Small tables with named rows and columns. After each table, cells are looked up by row and column.

pavote
         gaz  gededo  padumaf  bok  sud  zap  nazelu
fiko      89     133      152  120  115  146      89
rimegub  174      72      193  115   49  157     188
nebo     120      80       97  113   92   82     137
dunu     174     122      182   57   62  179     112
gakapot  124     118       88  151  141   96     145
zutusud  120     151       80   98  181   63      56
lozi     175     163       85   69  160   73      89
pidasur  113      65      177  120  153  116      67
lidukeb   63     178      120  115  159  161      74
vir       68     190       57  104   63  112     192
vonif     99     144       91  117  145  114     120
botinal   86     163      106  148  168  120     117
lazir     76      74      169  120  109  125     135
dek       85     156      127  120  100  120     149

zutusud, zap => 63
zutusud, gededo => 151
lozi, padumaf => 85
dunu, gededo => 122
dunu, padumaf => 182
dunu, gaz => 174
lazir, zap => 125
rimegub, sud => 49
dek, bok => 120
botinal, gaz => 86
botinal, bok => 148
lidukeb, nazelu => 74
dek, sud => 100
gakapot, zap => 96
lazir, gaz => 76
lidukeb, padumaf => 120
pidasur, bok => 120
Row with the largest gededo: vir

vekupiv
cols = zek, kemisob, zutu, vuvagus
rapal: [165, 105, 240, 154]
roz: [144, 102, 213, 196]
divone: [169, 122, 249, 162]
figafif: [129, 169, 57, 196]
zodo: [108, 135, 95, 228]
pigu: [131, 165, 53, 207]
mog: [170, 122, 248, 161]
duvu: [125, 171, 63, 209]
peleko: [140, 93, 202, 195]

What is the zek of divone in vekupiv?
169
What is the vuvagus of rapal in vekupiv?
154
What is the zutu of mog in vekupiv?
248
What is the zek of duvu in vekupiv?
125
What is the kemisob of zodo in vekupiv?
135
What is the zutu of divone in vekupiv?
249
What is the vuvagus of pigu in vekupiv?
207
What is the zutu of pigu in vekupiv?
53
What is the kemisob of pigu in vekupiv?
165
What is the zutu of duvu in vekupiv?
63
What is the zutu of roz in vekupiv?
213
What is the vuvagus of mog in vekupiv?
161
What is the vuvagus of zodo in vekupiv?
228
What is the zutu of figafif in vekupiv?
57
What is the zek of peleko in vekupiv?
140
What is the kemisob of mog in vekupiv?
122
What is the kemisob of rapal in vekupiv?
105
What is the vuvagus of figafif in vekupiv?
196
What is the zek of zodo in vekupiv?
108
What is the vuvagus of divone in vekupiv?
162
Row with the largest kemisob: duvu

zof
|  | subaz | par | tubidas | voni | rapal |
|---|---|---|---|---|---|
| valoka | 153 | 175 | 95 | 171 | 139 |
| dib | 171 | 126 | 95 | 196 | 138 |
| dupo | 172 | 120 | 92 | 201 | 143 |
| zev | 147 | 153 | 77 | 201 | 156 |
| tumunu | 171 | 132 | 75 | 193 | 129 |
| gizifo | 144 | 85 | 149 | 180 | 163 |
| demez | 149 | 233 | 102 | 173 | 101 |
| vikotok | 137 | 56 | 113 | 144 | 156 |
| pigere | 142 | 172 | 93 | 196 | 150 |

What is the par of dib in zof?
126
What is the voni of vikotok in zof?
144
What is the rapal of tumunu in zof?
129
What is the tubidas of dib in zof?
95
What is the voni of tumunu in zof?
193
What is the voni of valoka in zof?
171
What is the subaz of valoka in zof?
153
Row with the largest rapal: gizifo

dasi:
,pizov,div,kadari,zigor,povi,zogazup,nopim,ratuku,kez
tes,-2.8,1.0,0.4,7.6,-2.9,-1.7,1.0,-1.1,-4.9
riz,-7.3,-5.4,-1.1,-1.9,3.8,-0.5,5.5,4.8,-1.5
ker,-2.3,0.4,-3.4,1.6,-0.3,5.8,-6.4,2.1,-5.3
dinami,-1.5,-0.5,-6.6,-0.6,2.3,1.2,1.6,3.4,-5.3
kegugi,3.8,-3.8,-2.9,5.3,-4.1,1.1,3.2,0.4,1.1
guf,-0.7,-0.3,-6.9,-0.7,3.7,4.7,5.7,0.4,-5.9
tiz,0.1,-0.4,-7.6,-0.1,4.3,4.0,5.5,-0.7,-4.9
tif,0.1,-4.9,3.0,-2.0,-2.2,1.7,-0.9,4.3,-1.2
leziz,-2.9,-6.4,-3.2,-3.7,-3.3,0.1,1.9,4.6,3.6
peb,-2.0,-8.2,-7.6,3.4,-3.1,-1.6,-0.8,-0.4,-4.8

What is the kadari of ker in dasi?
-3.4
What is the zigor of tes in dasi?
7.6
What is the div of ker in dasi?
0.4
What is the kadari of tes in dasi?
0.4
What is the zigor of tiz in dasi?
-0.1
What is the povi of kegugi in dasi?
-4.1
What is the div of tiz in dasi?
-0.4
What is the pizov of kegugi in dasi?
3.8
What is the zogazup of tiz in dasi?
4.0
What is the ratuku of peb in dasi?
-0.4
What is the kez of kegugi in dasi?
1.1
What is the div of peb in dasi?
-8.2
What is the zogazup of tes in dasi?
-1.7
What is the povi of tif in dasi?
-2.2
What is the ratuku of ker in dasi?
2.1
What is the zogazup of tif in dasi?
1.7
What is the ratuku of dinami in dasi?
3.4
What is the kez of ker in dasi?
-5.3
Row with the largest kez: leziz

